A small network was shown many inputs. Here are its activations along a few directions, one row for each input.
Each table varies a few parts of the input and shows all the possible inputs, shuffled.
Descriptions start from the smaller parts, as in this example, which fits no table here: one of 2 separate values, together with either a single point or one of 11 places around a ring or (one of 4 places along a line, together with one of 8 places around a ring).
Shared parts are said once, and a part with two or three values counts as separate values.
In the rows, zero is written as 128.

Other details of the inputs vary at random and push rows far along two fixed directions, the same in every table; ignore that.

A family of inputs:
R1: [128 127 147 124 122 138 140  99 114 127 113 124 117]
R2: [137 157 148 142  95 127 113 125 126 131 102 124 120]
R3: [103 140 125  86 138 148 130 172 146  89 127  94 129]
R4: [169  99 118 179 119 121 124  94 100 162 121 166 127]
R5: [171 101 116 178 120 127 125  95  92 158 121 167 126]
R6: [125 126 148 124 121 136 140  98 117 128 112 124 117]
R7: [178 128 113 198 102  94 109  99  92 164 123 167 130]
R8: [134 130 148 133 119 147 130 116 137 134 102 124 118]
R9: [124 126 136 116 130 124 131 130 143 120 135 123 125]
R10: [121 125 137 118 129 125 131 131 145 122 137 122 122]
R11: [138 155 148 140  96 116 116 108 125 121 118 125 120]
R12: [162  97  29 167 188  62 101 188 101 172 199 182 153]
R13: [110 136  99 115 154 130 122 158 126 122 153 132 144]
R14: [133 126 149 126 116 140 132 101 135 126 118 128 117]
R15: [130 114 121 124 116 130 137 135 134 113 130 113 132]
R16: [172 102 116 178 121 126 125  94  94 159 121 165 127]
R17: [ 87 140 116  93 144 128 133 173 158 107 151 104 145]
R18: [ 89 142 110  88 147 136 128 170 145  98 150 104 145]
R19: [120 134 146 132 118 148 133 104 134 136 114 129 132]
R20: [103 134 116  97 148 125 127 186 158 109 142 102 132]
R21: [126 127 149 124 119 132 142  98 124 133 114 124 117]
R22: [111 135 132 120 132 137 129 131 139 130 131 122 139]
R23: [133 128 149 133 120 149 127 117 133 131 100 126 119]
R24: [133 126 148 126 118 143 130 100 128 121 116 129 117]
R25: [ 90 135 131  76 136 129 141 155 142  90 138  90 129]
R26: [125 124 155 126 118 127 144 101 127 136 114 124 119]
R27: [107 134 102 113 153 125 120 158 133 125 152 131 145]
R28: [121 135 145 132 121 154 131 104 125 129 113 129 131]
R29: [102 133 113  84 146 124 126 169 149  90 154 106 132]
R30: [126 129 129 113 133 136 128 128 128 110 132 126 123]
R31: [134 128 152 134 119 145 128 118 138 136 103 122 120]
R32: [131 109  79 127 151  95 126 179 131 125 167 130 146]
R33: [127 127 147 124 122 139 140  99 112 126 112 126 117]
R34: [118 158 131 120 109 104 121 132 120 118 129 114 125]
R35: [123 124 155 128 118 127 144 102 130 137 116 123 117]
R36: [127 133 128 119 136 144 124 142 131 119 118 121 124]
R37: [134 129 147 133 121 151 127 115 129 129 100 125 118]
R38: [126 162 145 139  96 125 117 111 123 132 113 129 134]
R39: [135 127 147 125 119 145 130 100 126 119 116 129 117]
R40: [ 92 135 134  78 135 125 143 156 147  96 141  87 129]
R41: [133 124 153 128 116 137 130 102 136 129 119 126 118]
R42: [108 134 106 116 152 117 125 160 142 130 152 130 148]
R43: [159  97  30 170 188  59 105 191 107 173 198 182 151]
R44: [133 127 153 135 118 142 132 119 141 136 102 124 120]
R45: [171  99 115 180 121 122 124  94  96 162 121 167 126]
Each input here is: one of 5 separate values, together with either a single point or one of 8 places along a line.
The inputs of R43 and R10 match in every part but the choice among 5 separate values. If R4 is changed in the same way as R43 into R10, which row does it become? -> R29
The inputs of R24 and R18 match in every part but the choice among 5 separate values. If R14 is changed in the same way as R24 into R18, which row does it become? -> R19
Which other rows does R41 become when the choice among 5 separate values takes its other values? List them by row number. -> R12, R22, R31, R40
List by row number the other rows that have the choice among 5 separate values in common with R44. -> R2, R3, R8, R20, R23, R31, R36, R37

A family of inputs:
R46: [145 129 178 163  96 149 133  45 109 162  80 146 110]
R47: [150 110  80 153 162  84 120 142 102 157 170 169 131]
R48: [135 121 119 137 146 124 123 147 133 145 133 136 130]
R49: [ 79 134 148  61 113 148 156 157 155  63 123  61 128]
R50: [ 82 126 172  47  87 168 164 134 163  44 107  40 122]
R51: [151 118 186 159  88 144 141  45 112 142  85 146 112]
R52: [ 74 151 111  60 148 116 130 189 155  77 167  81 136]
R53: [125 134 177 126 100 151 143  81 123 128  91 108 117]
R54: [164 183 161 167  34 123  98 111 110 103  76 111 112]
R55: [138 145 187 149  94 152 133  45 119 151  75 137 109]
R56: [138 133  87 152 168  83 103 141 102 171 168 177 132]
R57: [139 162 105 163  84  64 104 150 124 136 150 128 152]
R58: [147 119  83 159 172 101 104 156 121 174 154 170 135]
R59: [ 73 141 154  53 111 151 153 156 161  54 119  59 132]
R60: [162  99  61 167 170  84 115 140  91 168 169 181 134]
R61: [120 130  68 130 183 107 103 182 120 145 173 155 146]
R62: [167 101 167 182 101 153 141  64 117 168  79 155 109]
R63: [160 107 173 167  87 143 148  42 108 144  91 143 104]
R64: [ 63 165 186  45  93 171 154 136 169  59 100  47 121]
R65: [ 88 125  96  69 150 141 141 198 158  66 159  80 143]
R66: [161  89  79 152 160 106 117 156 120 155 157 159 134]
R67: [ 79 149 117  65 150 134 127 206 172  88 153  87 138]
R68: [129 131  80 126 174  81 115 169 116 142 182 146 138]
R69: [140 103  66 121 168  82 119 172 114 129 187 145 140]
R70: [124 148 117 127 146 105 117 128 122 144 146 144 125]
R71: [145 102 107 142 144 126 132 143 133 133 138 137 129]
R72: [ 77 152 113  69 149 143 126 193 156  87 149  96 141]
R73: [163 107 162 179 101 162 139  56 106 163  83 158 117]
R74: [140 103 129 129 120 151 134 116 126 121 121 124 130]
R75: [124 132 168 129 106 168 138  96 132 124  95 115 124]
R76: [125 123 165 130 104 168 140  94 133 114  93 121 127]
R77: [150 107  86 156 166 103 114 157 121 158 150 167 139]
R78: [149 141 178 165 102 167 127  50 120 162  77 152 117]
R79: [148 132  85 154 175  98 101 154 126 175 152 173 136]
Describe the family of inputs behind these rows. -> either one of 2 separate values or (one of 4 places along a line, together with one of 8 places along a line)
Which other rows does R55 become when the place on the line of 4 takes its other values? List them by row number. -> R70, R78, R79
